These are the activations of a small neural network, seen along a few directions. Each row is one input.
In each table, some parts of the input vary, and every possible input appears once, in random order.
A made-up example of a description, with smaller parts first: one of 8 places around a ring, together with either a single point or one of 11 places along a line or (one of 2 separate values, together with one of 6 places along a line).
Shared parts are said once, and a part with two or three values counts as separate values.

Other details of the inputs vary at random and push rows far along two fixed directions, the same in every table; ignore that.

A family of inputs:
R1: [ 22   3  34 -39 -16  -5  -6   9   5 -11  26  -5   9]
R2: [ 10   4  15 -16 -13 -16  -7  -5  -6   6   7  -3   1]
R3: [-10  -8  -5  14   6 -12  -2  -1   0  11 -11   2  -6]
R4: [ -9  -2 -14  17   9   8   4   0   2   2 -10   3  -2]
R5: [ -8   6 -12   9   6  14   5  -1   4  -7  -4  -1  -1]
R6: [ 21  13  34 -35 -30  -3  -2  -2  -6  -4  17 -10  10]
R7: [ -8  -8  -6  13   5 -12  -2   0  -3  12 -12   5  -3]
R8: [-10  15 -21  12  12  30  10  -2  10 -17  -1  -5  -3]
R9: [ 1 -5  0  5 -2 -2  2  0 -4  3 -4  2 -1]
R10: [ -7  -1 -16  14  10   1   2  -3   0   1  -6   2  -5]
R11: [ 11  -7  17 -22  -1 -17 -11   8   3  -1  15   3   3]
R12: [ -5 -12  -5  15   3  -8  -1   2  -5  10 -10   7  -4]
R13: [ -7 -16   6   8  -2 -29  -7   0  -7  21 -13   5  -3]
R14: [ -5  -4 -15  16  10  11   4  -1  -3   0  -6   5  -3]
R15: [ -1 -12   2   6   0 -28  -8  -3 -10  20  -6   8  -5]
R16: [ -5  -8 -10  11   6 -10  -3  -2  -7  10  -7   7  -3]
R17: [  6  15  -6 -14  12  38   6   7  19 -34  20  -6   5]
R18: [  3  26  -8 -10   0  38  10  -5   8 -27  11 -12   5]
R19: [ -7 -13  -2  15   3  -8   0   1  -3  11 -13   4  -4]
R20: [ 23   2  41 -45 -20 -27 -14   7   3   0  27  -4   6]
R21: [ -9  15 -18  12  12  26  10  -2  11 -14  -3  -6  -2]
R22: [ -9 -12  -4  14   4  -9  -1   0  -2  11 -13   4  -3]
R23: [ -1  34 -16  -6   4  55  19  -3  16 -38  12 -16   6]
R24: [ -4 -11  -9  12   4 -10  -1  -1  -6  10 -10   6  -3]
R25: [ -7 -11  -7  13   3  -9  -2   0  -4  11 -10   7  -3]
R26: [ 19  14  31 -36 -29  -5  -3  -3  -5  -3  17 -10  10]
R27: [ -4   4 -13   8   7  16   5  -2   0  -5  -2   1   0]
R28: [ -1 -18   7  10  -4 -26  -6   2 -10  22 -12   8  -3]
Each input here is: one of 4 places along a line, together with either a single point or one of 6 places along a line.
Question: Changing only the place on the line of 4 turns R9 into R24. The same change can be made to R28. Which row results?
Answer: R4
Question: Which other rows does R18 become when the place on the line of 6 takes its other values? List them by row number.
Answer: R5, R7, R13, R16, R23
Question: Which other rows agree with R2 in the place on the line of 4? List them by row number.
Answer: R3, R8, R10, R15, R20, R21

A family of inputs:
R29: [-10 -26 -26  12  31  10  -2  17   6 -19 -14   3   7]
R30: [-18 -42  -2  29  -7 -42   6  11 -14  35 -20  23  -5]
R31: [-32  22 -32  24  19  -5  10  -9  10   7  -8  -4 -12]
R32: [ 27   4  23 -56 -21 -22 -15   1 -14 -15  20 -11  19]
R33: [ 16  38  -4 -15 -15  39  29  -8  -1 -15  24 -11   5]
R34: [-12 -41   4  20  14 -33 -25  12  -4  40 -12  28 -14]
R35: [-27 -21 -28  47  26  16  -1  -6   1   8 -44   7   2]
R36: [ 17  21  15  -6 -20  45  28  -3  13 -23   2 -27   5]
R37: [ 14 -12   5 -17 -24 -41  -8   2 -12  14  15  17   0]
R38: [  1 -19  25 -11 -30 -28  -7   6 -15  15 -26  -8  15]
R39: [ -3  27  -9 -19  18   3   0  -8  23 -31  17 -22  -7]
R40: [ -4  12  14   0  -8  43   4  -8   7 -13  -7 -19  -1]
R41: [-10  14   8 -14  18   9   5   8  38 -31  10 -25  -4]
R42: [  1   4  -3  -7  -9  27  16  16  21 -26  16   2   5]
R43: [-25  -7 -11  26  18  27   5   3   2  11 -11  10  -9]
R44: [-18 -34 -31  34  51   9 -11   6  10  -4 -20  16   1]
R45: [ 19   2  26   2 -23 -30 -14 -16 -27  21  -7  -4  -9]
R46: [-27  32   9  -5  -2  17  20   6  31 -11   4 -21   0]
R47: [ 12  29  -6 -12 -29  35  20 -17  -2 -34   8 -23   7]
R48: [  8  -8  29 -37 -26 -22 -10  23   1   5   7   4  20]
R49: [ -1  38 -11 -27 -17  37  16  -2  -6 -24  12 -11  21]
R50: [-11  -3  29 -15  -9 -49 -11  15  23  20   3  -1  -5]
R51: [-14  18   8  -8  -3  37  12   3  10  -9   1  -1  20]
R52: [ -8 -26 -37  46  34  10  12  16  13  10 -13  22 -14]
R53: [-14 -18 -27  51  38  12  -2  17   9   6 -13  25 -19]
R54: [ 38  12  41 -39 -15 -18 -16  -5 -12 -10  33  -8  -1]
R55: [-14 -39   0  17  15 -39 -23  13  -2  37 -19  32   5]
R56: [ 19 -43  16   5   9 -39  -5  11  -3  19  -1   8  -7]
R57: [  3  -7  41   0 -18 -25  -2   9 -12  28   1   8  -4]
R58: [ 11 -11  42   6 -23 -24  -8  -1 -13  20 -15  -6  -7]
R59: [  7   0 -33  34   8  14  15 -17 -11   3 -18  -4 -11]
R60: [ 20  15  20 -54 -33 -18 -11   7 -10  -3  21   1  21]
R61: [  1 -14  -2  -6   2 -39 -26  -3 -14  30  -1  27   7]
R62: [  5  -2  11 -13  17  35  -6   4  15 -25  16 -10  -2]
R63: [-2  2 -5 16  1 24 28  8  7  3 -1  1 -2]
R64: [ -7  10 -25   9  -8  14  20  -6  -9  -7   5   5   0]
R65: [ 10   6  24  -3 -18 -31  -7  -6 -26  29   8  10  -7]
R66: [-20   8 -32  20  18  16   1 -12 -10   9 -11  16   8]
R67: [  3 -15   9   8 -11 -30 -22 -21 -28  33 -17   2 -11]
R68: [-11   0 -40  22   6  12   2 -11 -17  -6 -30  -4   6]
R69: [ 11  -6  16 -20 -10 -29 -26  -4 -14  26  15  16  -6]
R70: [ 12  11  -5 -17  17  29 -11 -11   1 -25  23  -8  -5]
R71: [ 21 -24   9 -19 -11 -44 -11  -3 -16   1  14   6  -1]
R72: [ -4  14 -17   8   2  21  -3 -22  -8  -6 -16  -6  10]
R73: [ 19  16  23 -15   9  39   4   9  18 -39  25 -16   0]
R74: [ -6  -7  -7  19 -12  21  19  -1   5 -16 -17 -11   0]
R75: [  7 -47  12   3   0 -43  -8  12  -4   7  -2  10  -3]
R76: [ 26   8  32 -52 -14 -17 -22 -10  -8  -9  25  -5  20]
R77: [ 15   9 -25   6   9  15  11   0   3  -4  14  10  -7]
R78: [-31   4 -13  33  14   2   9  -3  24  -2 -31 -20 -12]
R79: [ 26  13  30 -25 -20 -25 -16   1 -12  11  25   9  -4]
R80: [-31   4 -51  36  40 -14  -3  -1  18   6 -12  12 -21]
R81: [-19   2 -12   4  -1  22  15  14   1  -6 -12   1  15]
R82: [-17  28 -16  12   2   0   5 -19  11  -7 -14 -25  -9]
R83: [  0  40   3 -21 -10  46   8 -14  -3 -13  23 -10   3]
R84: [ 28  10 -12 -12  12  21  11  -6   3 -26  23  -9  -3]
Question: What is each input in this table made of?
Answer: one of 2 separate values, together with one of 4 places along a line, together with either a single point or one of 6 places around a ring
Question: Changing only the choice among 2 separate values turns R39 into R41. The same change can be made to R69. Which row results?
Answer: R34
Question: Which other rows does R47 become when the choice among 2 separate values takes its other values? List them by row number.
Answer: R74
Question: Which other rows does R34 become when the place on the ring of 6 takes its other values? List them by row number.
Answer: R42, R48, R52, R53, R55

A family of inputs:
R85: [  4  18  22 -27 -24  19   9   8  15 -17  12 -15  14]
R86: [-11  -9 -26  23   9 -12  -2 -10 -13  16 -16  13  -2]
R87: [-16  14 -45  26  21  28   9  -8   0 -10 -14   3  -2]
R88: [ -5 -25  -9  26   2 -34  -9  -4 -16  32 -21  14 -12]
R89: [-12  32 -35   6  14  42  14 -10   6 -24   2 -10   5]
R90: [ -9 -15 -14  31  10 -10  -1  -1  -2  15 -16   6 -12]
R91: [ -7 -20 -10  23   6 -40 -10  -4 -14  31 -21  13 -14]
R92: [ 12  28  11 -26 -28  20   5  -8  -4 -13  13 -13  14]
R93: [-13   1  -5   3   3   0   5   8  12  -2  -8  -2   1]
R94: [ -8  23 -21  15  15  44  19  -6  18 -26   3 -11  -5]
R95: [  5  28  -2  -4  -8  43  16  -5   4 -26   8 -13   2]
R96: [  9  -2  20 -14 -27 -25  -7  -5 -22  17  -2   4   8]
R97: [ 11  13  30 -35 -11  -3 -10   5   9  -7  27  -3   4]
R98: [  7   2  35 -17 -21 -10  -4   3  -2   6   2  -6   6]
R99: [ 10  18   1 -18  -1  13  -2  -2   3 -14  24   0  -4]
R100: [-19 -10 -13  22  22 -15  -5   0   4  15 -17   4  -7]
R101: [  8 -17  45 -20 -28 -31 -11   3 -11  24  -2  -2   5]
R102: [ 17  17   1 -22  -2  23   2  -7   5 -32  17 -16   3]
R103: [-10 -30 -19  16  23 -16  -9   9   4  -1 -13   9  -3]
R104: [  1 -18  31 -16 -25 -22  -2  10  -5  15  -3   1   8]
R105: [-2 -6  1 13 -1 11  7 -1 -2  1 -5 -3 -5]
R106: [ 23   9   8 -26 -13   8   0  -1 -11  -6  18   3  14]
R107: [  3 -43 -11  13   9 -61 -27  -6 -28  32 -19  21  -4]
R108: [-21   8 -30  28  29  30   8   1  17 -12 -16  -2  -7]
R109: [ -2   6 -12  12   1  32  12  -5  -2 -11  -4  -4  -3]
R110: [-9 -5 -8 -2 12  1 -4 12 11 -6 11 11 -2]
R111: [ -8   9  -7  11   8  27   6   2  13 -11  -6  -7   1]
R112: [-9  2  0  7  7  4  2 -2  9  1 -6 -2 -1]
R113: [-10  -2 -37  18  24   6  -6  -3  -7   0   2  19  -6]
R114: [ -1 -25 -18  23  24 -16 -10  -1  -2   1 -10   5 -12]
R115: [-15  10 -33  32  26  27  12  -2  13 -13 -11  -4 -12]
R116: [-12  -2  -4   4   2   2   7   5  12  -2  -5   1   3]
R117: [ 30 -14  32 -26 -21 -37 -11   2 -19  21  13   9   3]
R118: [ 11   9  23 -20 -23 -17  -1  -9  -6   8   8  -5   1]
R119: [-14  -9 -16  26  19 -18   0  -3   0  15 -13   2 -12]
R120: [  8  13  21 -23 -19 -21  -3  -7  -6   8   9 -10   1]
R121: [  9  11  12 -19 -25  14   4  -7 -13  -3   6  -6  12]
R122: [ -6 -28   0  31   5 -34  -6   1 -14  29 -20  13 -13]
R123: [ -2  10 -15   6  18  20   2   2  11 -16  16   3 -10]
R124: [ 21  14  25 -31  -8  23   3   8  10 -18  22  -7  13]
R125: [ 13 -16  27 -22  -6 -32 -19   2  -2   4   4  -4   3]
R126: [ 12  10   9 -23  -3  29  11  14  14 -24  20  -3  14]
R127: [  3 -15 -23  27  28  11   4   5   1  -1  -3  12  -8]
R128: [  4  17  25 -25 -23  21  12   9  11 -20  11 -13  14]
R129: [  0  -7  35 -28 -23 -47  -9   7  -1  21   3  -4   8]
Question: Changing only one part turns R111 into R85. The same change can be made to R101. Which row results?
Answer: R104
Question: What is each input in this table made of?
Answer: one of 5 places along a line, together with either one of 3 separate values or one of 6 places along a line
Question: Which other rows does R110 become when the choice among 3 separate values takes its other values? List them by row number.
Answer: R103, R126
Question: A walk changes only the place on the line of 5. It starts at R128 and steps to R98. List the rest of the walk in order.
Answer: R122, R95, R96
Question: Which other rows agree with R88 in the place on the line of 5? List them by row number.
Answer: R91, R95, R99, R102, R109, R117, R118, R120
Question: Which other rows does R87 become when the place on the line of 6 takes its other values? List them by row number.
Answer: R86, R89, R92, R96, R121

A family of inputs:
R130: [ -4  -6 -12  11   5  -8  -7 -12 -18  23  -9   4  -4]
R131: [ 10  25  -3 -12 -20  54  17  -7   6 -32  14  -9  16]
R132: [ -7 -35   4  19   0 -26  -4   4 -16  27 -14   4  -7]
R133: [  0  17  22  -2 -10 -10  -5  -2  10  -2   4 -17  -7]
R134: [-14  -7  -5  15   4  10  11   3  15   4 -16   1   8]
R135: [ 23 -23   9 -22  -7 -23 -22   1 -10  -5   7   5   6]
R136: [ -8  26  17 -12 -10  15   5  -6  13 -18   5 -17  -6]
R137: [  6  32   9 -26 -17   6  11 -14   2 -15  14 -16  -3]
R138: [ -7  -9  38 -18 -29 -47 -17   1  -7  32  -1  -6  -3]
R139: [-21 -21 -24  16  32 -20 -19   6  10  -4 -13   7  -5]
R140: [-15 -23   2  13  17 -38 -18  15   5  26   3  25 -14]
R141: [ 20   0  23 -27  -5 -25 -16   3 -11  19  27  16   2]
R142: [ -8   4 -29  26  25  15   3 -18 -11   0 -14   6 -13]
R143: [  8  12   3 -23  -1 -12  -1   6   5   2  29  10  -2]
R144: [ -1 -32  -6  42  19 -27  -3   3 -12  20 -19   6 -16]
R145: [ -7   8 -22  10   6  13   2  -3 -16   6 -14  10   9]
R146: [  9 -28 -16  41  11 -24 -11  -5 -17  22 -20  13 -19]
R147: [ 27 -13  26 -23 -16 -19 -14  10  -9  11  26  19  -2]
R148: [ -6 -15  -9  38  23  -8   2   3  12  12 -23  -2 -15]
R149: [-23  31 -52  22  18  53  27 -10  16 -29  -2  -5   5]
R150: [ 17 -25  27 -29  -6 -30 -15   9  -6  -6  10  -4  11]
R151: [ 12   4  15 -17   5  25   9  16  11 -20  31   3   3]
R152: [-10 -20 -26  14  38   8  -4  10  21 -16 -14   1   0]
R153: [  7  23  11 -12  -4  49  23  -4   9 -38  13 -21   1]
R154: [ 21  15  17 -20 -23  23   6 -11  -5 -19  11  -9  -2]
R155: [-20  16 -45  21  17  28  15  -9   6  -8  -5  -7  -9]
R156: [  0  -8  26 -14 -21 -18   0  14   1  18 -14   1  13]
R157: [ 13 -12  38 -26  -7 -25  -7  19  13  16  18  10   1]
R158: [-15  -8 -15  29  24  15  11  -1  14  -3 -23  -1 -14]
R159: [-26  -7  -4  19  -1 -15  -3  -1   4  14 -16   6   2]
R160: [ -7  23 -40  30  24  21  13 -10   9 -15  -4  -9 -15]
R161: [ 16  12  12 -21 -27  27   4  -6  -5 -11  14 -13   4]
R162: [  3  10  13 -14 -16  27  15  12  -4 -16   2  -8  17]
R163: [-18 -33  -8  30  14 -22  -3   5   2  33 -28   6 -11]
R164: [ 21  -4  24  -4 -12 -46 -18 -13 -23  31   0   0  -5]
R165: [-10  29  20 -24 -25  15   4   9   8 -12   4 -12  15]
R166: [ 15  15  -4 -30   8  14 -10  -7   0 -26  17  -9  14]
R167: [-10  -6 -45  10  33  -5  -6  -2   5 -15  -4   5  -3]
R168: [ 12   2   8 -13 -27   9   1   5 -15   0  -3   5  12]
R169: [  3  -5  20  -8 -19   2  10   2  -4  -2   4  -4  15]
R170: [  2  21   8 -27 -28 -12   4   2  -9   5   3  -3  13]
R171: [ -8  17 -25  12   9  34  11 -14  -2  -9  -3   2  10]
Question: Changing only one part turns R140 into R157. The same change can be made to R136. Which row results?
Answer: R158
Question: Changing only one part turns R163 into R155. The same change can be made to R156. Which row results?
Answer: R170
Question: What is each input in this table made of?
Answer: one of 6 places around a ring, together with either one of 2 separate values or one of 5 places along a line
Question: Which other rows does R149 become when the place on the ring of 6 takes its other values? List them by row number.
Answer: R131, R134, R159, R169, R171
